Each row below holds a small network's activations on one record, seen along a few directions.
Here are examples, each followed by its value of one field, P.
The largest differences between rows may come from other fields.
(in the rows, 500 means zero)
Random noise pushes rows far along 7 fixed directions. That doesn't count. These rows show it; they differ only by the noise:
[538 645 642 393 544 682 419 565 452 653 541 485 500 451 500 386 286 384
 536 554 580 551 569 436 358]
[549 438 689 391 354 710 718 371 633 638 644 294 446 416 708 599 516 415
 263 664 489 163 495 358 325]
[455 409 537 533 511 626 386 602 571 520 419 598 464 276 641 413 393 284
 405 447 454 351 471 346 633]
[325 366 543 523 391 610 467 452 664 428 401 340 554 402 678 719 456 335
 337 607 371 105 330 458 402]
[324 348 547 470 392 645 369 428 401 407 412 480 397 584 522 426 311 153
 455 433 502 456 555 357 421]
[470 658 493 435 645 575 289 646 518 532 440 449 604 462 430 478 332 447
 621 547 536 582 444 568 312]
[372 201 272 648 602 449 275 651 626 247 266 662 459 321 543 401 599 252
 492 235 374 447 377 403 770]
[597 650 602 527 655 622 416 702 580 594 473 605 607 304 491 434 437 532
 635 478 490 526 456 528 571]
[682 670 729 399 549 698 575 532 478 795 601 559 452 372 522 278 404 426
 540 472 576 559 631 367 506]

[633 641 667 539 540 589 540 722 532 550 575 659 632 264 543 532 427 695
 533 574 478 487 523 487 702]
p6
[466 464 396 531 477 493 398 595 474 491 397 550 623 369 546 568 493 588
 445 590 488 399 417 539 499]
p10
[334 502 456 487 478 446 322 490 425 550 373 524 477 549 478 549 305 338
 529 526 469 506 488 489 477]
p8
[603 435 382 583 644 516 495 629 679 412 495 538 650 376 511 667 639 680
 571 506 453 443 415 567 583]
p5
[506 508 528 513 520 431 499 436 443 299 476 469 531 669 265 527 554 558
 671 376 476 672 501 618 457]
p6
[555 247 224 397 419 396 493 554 528 379 649 421 418 484 597 510 607 473
 282 599 601 503 503 397 281]
p1
[579 664 358 375 510 338 450 448 414 738 447 546 450 465 501 327 527 442
 516 428 521 658 547 454 527]
p4
[477 580 565 548 490 552 468 411 458 563 426 582 562 544 445 465 443 437
 596 443 429 502 558 543 557]
p7
[376 417 587 473 300 698 428 448 427 475 448 535 504 455 632 624 232 348
 337 643 473 231 522 350 336]
p10
[597 497 370 481 613 446 568 482 674 419 681 255 636 538 489 761 778 829
 428 671 476 466 397 660 218]
p7
[612 447 499 561 500 519 632 503 491 547 451 606 531 389 418 438 659 569
 607 379 449 512 527 524 614]
p10
[444 549 558 610 540 497 438 571 430 384 462 582 618 533 386 564 436 603
 652 561 482 517 404 649 605]
p2
[603 387 603 578 393 552 544 447 522 504 577 548 450 488 518 496 509 441
 441 457 507 485 579 433 626]
p1
[295 493 640 639 358 488 454 404 361 418 335 612 545 601 509 590 390 306
 583 450 412 379 472 511 668]
p4
[417 479 604 462 411 482 511 300 323 519 532 482 311 679 388 294 398 278
 491 380 594 586 652 417 543]
p9
[420 630 509 343 468 471 431 357 473 726 467 321 540 568 588 544 321 413
 353 709 498 376 409 470 260]
p2
[459 210 669 598 342 723 498 511 306 203 630 683 299 530 580 450 395 380
 375 412 591 534 679 304 807]
p9
[620 386 326 516 562 348 548 501 628 455 583 484 436 430 554 420 707 509
 368 444 560 477 483 520 641]
p4
[772 468 573 559 575 780 554 849 679 506 542 704 738 105 655 652 538 806
 566 658 483 323 443 481 517]
p11
[539 401 753 543 330 688 720 344 588 523 490 458 484 428 606 562 637 426
 528 421 357 276 505 407 598]
p9
[509 467 730 544 392 578 537 320 400 471 458 496 533 626 286 579 458 483
 686 489 520 508 554 524 426]
p3
[434 608 426 506 580 315 394 453 538 567 361 428 609 426 453 525 540 503
 624 515 424 503 378 571 528]
p8
[474 518 383 496 513 363 444 489 330 406 449 554 482 700 341 386 460 487
 549 421 534 734 559 562 462]
p6
[555 405 400 534 540 577 500 506 407 427 327 653 541 517 302 439 583 458
 770 312 472 683 540 484 430]
p11
[463 661 637 410 510 538 508 422 564 697 564 363 598 499 484 666 438 572
 519 628 480 393 484 543 310]
p7
[665 362 271 367 550 513 579 622 548 548 747 460 435 315 667 399 545 562
 249 645 603 509 522 296 365]
p2
[548 748 430 573 720 407 252 778 479 458 449 649 664 433 306 530 359 625
 701 561 587 741 426 734 550]
p1
[710 342 402 522 558 544 564 607 373 294 571 604 506 601 267 475 671 640
 746 407 580 771 657 486 444]
p3
[564 589 622 439 455 574 472 487 347 607 618 604 458 580 509 378 290 474
 494 562 662 596 688 475 548]
p8

Here are new rows. What is P for each?
[513 501 507 506 474 400 679 309 756 517 453 314 539 441 511 672 818 589
 504 444 323 258 310 544 477]
p9
[492 463 511 485 444 491 627 344 502 556 460 508 534 569 503 573 621 527
 538 467 413 462 478 505 402]
p7
[271 495 475 553 453 497 293 533 370 314 301 466 631 656 321 702 336 456
 689 539 436 456 448 668 392]
p10
[370 562 462 458 448 435 447 356 497 701 343 457 541 455 521 526 386 353
 462 513 400 382 364 446 434]
p2
[614 438 384 445 599 442 697 513 786 593 574 360 516 288 638 628 816 657
 338 622 450 273 439 499 419]
p7
[502 445 319 462 537 439 440 553 482 583 508 551 508 374 556 386 496 468
 419 490 481 543 473 367 518]
p2
[565 599 425 518 576 382 468 576 427 547 503 607 514 544 424 366 557 643
 591 424 550 716 512 578 581]
p9
[422 341 465 535 475 664 375 680 570 312 498 609 611 413 695 684 382 503
 384 695 424 342 441 475 398]
p7
[594 598 652 519 469 585 557 471 560 702 579 570 567 349 657 559 515 659
 411 597 459 338 513 441 521]
p7
[589 409 515 407 409 589 461 574 606 521 713 497 479 380 644 538 357 482
 228 708 650 422 515 392 378]
p1
[403 474 382 559 545 362 376 489 419 395 374 568 480 598 456 517 501 377
 540 404 495 601 445 544 555]
p4
